X = [125 139 121 155 136 133]
X[-6] => 125
X[4] => 136
X[2] => 121

m = [149 151 149 139]
m[0]	149
m[3]	139
m[2]	149

grid =
129  133  138  122  128  139  155
127  125  133  131  108  119  134
118  127  126  142  133  125  127
117  123  131  137  136  113  140
122  126  119  136  126  121  130
120  136  117  124  127  120  141
115  125  113  117  131  127  122
136  127  118  108  124  147  138
133  123  136  120  119  125  134
130  129  139  125  121  144  135
143  133  139  119  122  125  126
130  131  138  112  123  142  129
grid[0][0]	129
grid[4]	[122, 126, 119, 136, 126, 121, 130]
grid[:, 5]	[139, 119, 125, 113, 121, 120, 127, 147, 125, 144, 125, 142]
grid[10][1]	133
grid[7][5]	147
grid[7][2]	118
grid[3][4]	136
grid[1][2]	133
grid[5][0]	120
grid[5][5]	120
grid[1][4]	108
grid[5][2]	117
grid[4][0]	122
grid[2][1]	127
grid[8][3]	120
grid[3]	[117, 123, 131, 137, 136, 113, 140]
grid[9][5]	144
grid[1][5]	119
grid[5][4]	127
grid[1]	[127, 125, 133, 131, 108, 119, 134]
grid[:, 2]	[138, 133, 126, 131, 119, 117, 113, 118, 136, 139, 139, 138]
grid[6][1]	125
grid[6]	[115, 125, 113, 117, 131, 127, 122]
grid[1][3]	131

A =
[[147 134 106 138 138 125 126 133 121 130 132]
 [128 120 131 133 128 127 128 135 128 121 129]
 [137 128 116 139 134 127 128 134 125 127 133]
 [132 118 128 140 131 133 131 134 127 123 140]
 [139 127 117 138 134 128 128 134 124 126 134]
 [128 114 133 141 130 134 131 134 128 120 140]
 [140 124 119 141 135 133 130 134 124 127 141]
 [148 134 106 137 138 126 126 133 121 131 133]
 [128 124 133 125 126 127 126 135 128 124 125]]
Rows and columns are counted from 0.
row 0 col 0 -> 147
row 4 col 8 -> 124
row 8 col 3 -> 125
row 6 col 5 -> 133
row 2 col 9 -> 127
row 4 col 4 -> 134
row 0 col 4 -> 138
row 4 col 10 -> 134
row 1 col 6 -> 128
row 4 col 3 -> 138
row 0 col 10 -> 132
row 8 col 5 -> 127
row 8 col 7 -> 135
row 8 col 9 -> 124
row 4 col 5 -> 128
row 0 col 5 -> 125
row 1 col 10 -> 129
row 7 col 7 -> 133
row 8 col 0 -> 128
row 7 col 4 -> 138
row 1 col 8 -> 128
row 6 col 4 -> 135
row 2 col 1 -> 128
row 3 col 7 -> 134
row 0 col 9 -> 130
row 3 col 5 -> 133
row 6 col 0 -> 140
row 8 col 4 -> 126
row 8 col 8 -> 128
row 1 col 0 -> 128
row 5 col 4 -> 130
row 7 col 1 -> 134
row 7 col 10 -> 133
row 5 col 0 -> 128

M =
[[133 129 117 137]
 [149 118 147 106]
 [144 133 107 121]
 [147 128 123 126]
 [114 113 148 115]
 [117 106 131 115]
 [137 106 127 149]
 [146 121 126 110]
 [105 137 148 137]
 [140 131 119 124]
 [144 138 133 126]
 [106 128 115 148]]
Indices start at 0.
row 0 col 0 => 133
row 2 col 2 => 107
row 6 col 1 => 106
row 3 col 1 => 128
row 3 col 2 => 123
row 8 col 0 => 105
row 1 col 2 => 147
row 9 col 1 => 131
row 7 col 2 => 126
row 3 col 0 => 147
row 9 col 0 => 140
row 5 col 0 => 117
row 2 col 1 => 133
row 4 col 3 => 115
row 4 col 2 => 148
row 10 col 3 => 126
row 9 col 3 => 124
row 5 col 2 => 131
row 11 col 1 => 128

arr = [156 128 153 148 129 137]
arr[0]: 156
arr[2]: 153
arr[4]: 129

data = [144 123 130 138 153 133 128  99 114 145 103 120]
data[0] -> 144
data[9] -> 145
data[11] -> 120

W = [109 139 124 152 137 113]
W[0] => 109
W[5] => 113
W[1] => 139

B =
[[125 143 129 144 135 134 117 129 158 132 144 135 103 113]
 [132 138 121 133 135 125 139 128 129 122 133 125 127 124]
 [121 131 131 136 123 131 108 123 130 131 134 129 106 122]
 [124 146 121 133 127 132 124 118 151 124 128 126 105 110]]
B[-4,0] -> 125
B[2,8] -> 130
B[1,-10] -> 135
B[-2,-2] -> 106
B[:, 6] -> [117, 139, 108, 124]
B[2,-13] -> 131
B[3,-2] -> 105
B[-4,11] -> 135
B[3] -> [124, 146, 121, 133, 127, 132, 124, 118, 151, 124, 128, 126, 105, 110]
B[:, 4] -> [135, 135, 123, 127]
B[:, 10] -> [144, 133, 134, 128]
B[-4,12] -> 103
B[-4,-7] -> 129
B[:, -3] -> [135, 125, 129, 126]
B[1] -> [132, 138, 121, 133, 135, 125, 139, 128, 129, 122, 133, 125, 127, 124]
B[-1,0] -> 124
B[-2] -> [121, 131, 131, 136, 123, 131, 108, 123, 130, 131, 134, 129, 106, 122]
B[:, 7] -> [129, 128, 123, 118]
B[0,-11] -> 144

x =
[[122 132 140 127]
 [129 132 129 131]
 [144 118 117 144]
 [129 130 144 138]
 [143 116 124 131]
 [130 131 127 130]
 [128 128 106 126]
 [128 133 132 137]]
x[0,-4]	122
x[0,-3]	132
x[-1,3]	137
x[-5]	[129, 130, 144, 138]
x[:, -1]	[127, 131, 144, 138, 131, 130, 126, 137]
x[2,-2]	117
x[6,-4]	128
x[3,-3]	130
x[:, -3]	[132, 132, 118, 130, 116, 131, 128, 133]
x[:, 0]	[122, 129, 144, 129, 143, 130, 128, 128]
x[-8,-1]	127
x[4,-1]	131

a =
[[137 128 131 135 125 122 121 131 126 130 112 136 116]
 [134 130 131 128 127 124 126 130 124 124 115 122 122]
 [132 123 132 122 133 127 123 131 122 120 139 107 124]
 [133 123 132 119 131 125 128 130 122 117 134 105 120]
 [132 133 126 134 129 125 130 131 128 130 118 136 114]
 [130 128 130 121 129 127 138 131 127 122 123 116 126]
 [130 128 136 118 128 128 136 129 125 121 121 110 143]
 [136 130 135 144 126 123 119 132 126 132 115 144 124]
 [132 133 126 130 128 127 133 131 127 128 119 131 115]
 [135 130 133 125 127 127 125 131 124 129 117 119 138]
 [129 125 133 124 130 131 126 132 127 123 142 114 123]
 [136 131 126 136 124 128 122 134 127 134 119 141 108]]
a[0,0] => 137
a[5,7] => 131
a[11,10] => 119
a[3,6] => 128
a[1,2] => 131
a[6,8] => 125
a[11,4] => 124
a[2,2] => 132
a[11,3] => 136
a[:, 11] => [136, 122, 107, 105, 136, 116, 110, 144, 131, 119, 114, 141]
a[5,5] => 127
a[9,6] => 125
a[7,9] => 132
a[6,1] => 128
a[:, 3] => [135, 128, 122, 119, 134, 121, 118, 144, 130, 125, 124, 136]
a[9,4] => 127
a[:, 9] => [130, 124, 120, 117, 130, 122, 121, 132, 128, 129, 123, 134]
a[10,6] => 126
a[2,8] => 122
a[11,12] => 108
a[6,10] => 121
a[:, 0] => [137, 134, 132, 133, 132, 130, 130, 136, 132, 135, 129, 136]
a[0,2] => 131
a[3,12] => 120
a[:, 10] => [112, 115, 139, 134, 118, 123, 121, 115, 119, 117, 142, 119]
a[1,5] => 124
a[3,1] => 123
a[1,8] => 124
a[2] => [132, 123, 132, 122, 133, 127, 123, 131, 122, 120, 139, 107, 124]
a[5,8] => 127
a[10,7] => 132
a[1,4] => 127
